A small network was shown many inputs. Here are its activations along a few directions, one row for each input.
Each table varies a few parts of the input and shows all the possible inputs, shuffled.
A made-up example of a description, with smaller parts first: values(2) and (point or line(11) or (line(4) and ring(5))).
Shared parts are said once, and a part with two or three values counts as separate values.
(in the rows, 128 means zero)

Other details of the inputs vary at random and push rows far along two fixed directions, the same in every table; ignore that.

A family of inputs:
x1: [176 133 142 122 180 134 116  85 125  94 136 139 141  98 178 155 164]
x2: [125  97 105 110 137 122  76 116 155  96 124 151 148  80 176  89 143]
x3: [118 186  91 110  87 135 119 147 150 185 128 133 175 175 133  96  82]
x4: [ 60  89 152 147 108 124 166 108 155 143 181  99 105 128  88 119 128]
x5: [164  96 121 150 166 107  84  78 100 115 149 125 169 105 163 131 149]
x6: [ 71 105 151 140 128 110 180 127  95 114 163  85  89 128  72 129 132]
x7: [109 106 159 166 116 144 149 143 157  99 152  90  59 118  84 169 136]
x8: [158 115 138 136 196 113 109  94  77 112  86 146 129 104 164 126 140]
x9: [119 128 120 125 183  90 131 102  77  97  86 153 136 106 170 101 154]
x10: [161 149  35 104  84 153 186 162 138 161  90 104 165 211 147 148 112]
x11: [111 130 122 126 186 100 135  97 125 126  86 158 122  96 189  96 149]
x12: [ 73  85 150 147 102 109 165 121 104 119 192  93 111 137  70 122 134]
x13: [177 201 140 102 138 157 143 169 122 159 103 141 141 190 128 164 108]
x14: [120 184  95 105 145 139 125 214 149 162  83 133 137 175 137 135 108]
x15: [116 123 115 121 145 112 120  85 129 134  94 173 137  76 175  74 146]
x16: [114  85 178 137 101 136 154 121  89 143 136 123  83 106  58 133 103]
x17: [161 127 127 154 175 122 103 121 140  81  79 159 104  98 174 133 158]
x18: [168 168 109 119  91 134  98 151 105 177 135 121 176 177 108 136  69]
x19: [115 168  78 109 112 143  94 191 170 163 140 111 172 192 129 139 119]
x20: [185 185 133  94  78 152 114 149 143 160 143 133 175 180 120 154  86]
x21: [125 179  91  98 101 151 109 204 153 171  90 144 151 157 121 111 105]
x22: [128  91 193 134  97 146 161 115 141 120 200  98 107 128  84 175 135]
x23: [108 130 105 132 185 103 124  82 140 121 117 136 139  96 184 105 156]
x24: [ 65  91 144 129 135 136 156 162 158 117 157  91  72 113  87 146 136]
x25: [ 75  98 159 129  88 120 175 128  84 128 138 131  90 108  66 104 119]
x26: [166 181 105 130  68 148  88 169 166 143 120 122 147 176 121 140  95]
x27: [109  87 161 168  87 141 133 133 166 104 175  90  81 128  84 164 140]
x28: [160 116 122 143 192 113  99  84  90 110 122 119 145 100 163 135 148]
x29: [129 111 105 123 131  95 101  83  90  97 136 158 165  94 165  81 136]
x30: [120  99 170 153  81 146 144 144 152 111 123 128  59 102  69 133 127]
x31: [184 123 151 106 145 132 111  83 122 105 106 182 140  84 160 124 152]
Description of these inputs: point or (ring(5) and ring(6)).
Which other rows does x15 become when the ring(5) part takes its other values? List them by row number.
Answer: x3, x4, x11, x23

A family of inputs:
x32: [136 123 137 133 151 128 116 123 126 117 129 127 126 118 136 139 140]
x33: [115 123 133 127 138 122 130 121 129 124 114 142 117 110 134 113 137]
x34: [117 115 128 129 143 117 119 117 118 124 138 128 136 116 132 120 134]
x35: [146 122 139 125 141 128 132 116 119 116 122 132 123 117 137 137 135]
x36: [113 146 133 118 100 137 135 156 127 153 135 124 130 151  96 125 107]
x37: [114 147 135 120 110 132 138 151 116 154 138 118 131 153  97 127 101]
x38: [118 139 125 139 101 132 129 165 117 141 123 112 115 154  88 133 105]
x39: [136 141 128 123 105 148 139 158 145 142 128 117 120 154 108 148 112]
x40: [121 119 130 127 142 119 145 113 116 124 117 134 119 117 138 117 133]
x41: [134 124 133 132 144 129 115 127 137 110 131 129 122 118 139 136 141]
x42: [118 113 127 124 128 123 115 122 134 121 131 134 129 108 135 113 132]
x43: [130 120 133 138 133 122 114 113 136 114 141 126 129 117 135 128 137]
x44: [129 149 141 129  97 140 132 149 133 151 138 122 127 152  97 136 108]
x45: [123 106 123 123 123 126 127 117 133 119 131 132 131 111 138 116 133]
x46: [131 104 121 142 126 120 126 121 111 108 117 127 116 114 125 123 134]
x47: [141 116 136 131 121 128 128 106 127 118 131 138 128 113 134 128 135]
x48: [106 149 123 124 109 138 140 163 145 154 122 118 116 150 104 127 109]
x49: [116 137 122 122 109 133 146 149 121 153 143 109 136 160 101 135 111]
x50: [112 142 119 123 104 141 152 157 144 151 122 116 118 154 106 129 111]
x51: [126 111 129 121 124 125 131 114 120 121 129 139 131 112 134 116 135]
x52: [141 124 142 128 138 130 118 126 131 116 121 142 121 111 134 132 137]
x53: [217 245  48  98 172 126  46 150 122 157  60 172 237 182 224 127 121]
x54: [129 151 143 130 107 136 135 143 122 151 141 116 128 153  97 138 103]
x55: [121 117 128 126 134 124 142 117 127 122 114 140 118 113 136 115 138]
x56: [113 138 119 121 102 134 144 153 133 145 144 109 134 160 105 133 113]
x57: [142 118 131 129 145 130 127 118 124 116 128 125 127 121 138 142 142]
x58: [138 114 130 135 135 124 127 104 123 120 139 124 133 121 135 134 138]
x59: [114 117 119 132 139 122 140 120 133 116 124 127 121 117 142 121 142]
x60: [127 114 130 122 133 120 135 109 110 123 132 134 132 115 134 117 129]
x61: [110 121 127 134 151 118 129 121 123 125 123 129 122 116 137 121 138]
x62: [134 114 128 135 128 125 125 107 134 112 140 124 130 121 138 132 139]
x63: [146 118 136 125 133 132 129 120 130 114 120 139 122 114 136 136 138]
x64: [114 116 125 128 135 117 118 121 130 117 139 128 133 114 135 118 137]
x65: [138 120 135 130 138 133 114 128 142 115 124 136 118 111 139 132 136]
x66: [102 152 121 129 116 132 142 161 139 149 130 113 120 155 107 132 115]
x67: [133 145 127 125 112 144 140 156 140 137 135 110 124 160 110 152 119]
x68: [137 110 130 133 120 129 124 109 138 117 133 131 127 114 138 128 133]
x69: [142 119 137 131 130 124 131 101 116 120 134 131 129 116 134 129 130]
x70: [132 119 136 139 140 122 116 109 124 122 140 126 132 118 132 130 136]
x71: [133 116 135 135 125 127 112 114 140 119 134 133 125 110 136 124 132]
x72: [117 115 123 132 146 120 141 116 121 124 123 127 124 119 139 123 141]
x73: [114 124 135 129 147 118 133 117 117 125 117 136 119 114 136 115 131]
What is each input in this table made of?
Answer: values(2) and (point or (line(4) and ring(5)))
Changing only the values(2) part turns x35 into x53. The same change can be made to x45. Which row results?
Answer: x42
Changing only the values(2) part turns x61 into x72. The same change can be made to x33. Which row results?
Answer: x55
Start at x63 and move only the ring(5) part, one step at a time. The first step leads to x39. Which rows follow, in order?
Answer: x67, x57, x35
Which other rows does x58 become when the ring(5) part takes its other values? List them by row number.
Answer: x47, x62, x68, x69
Which other rows does x60 become when the values(2) part takes its other values? List them by row number.
Answer: x37
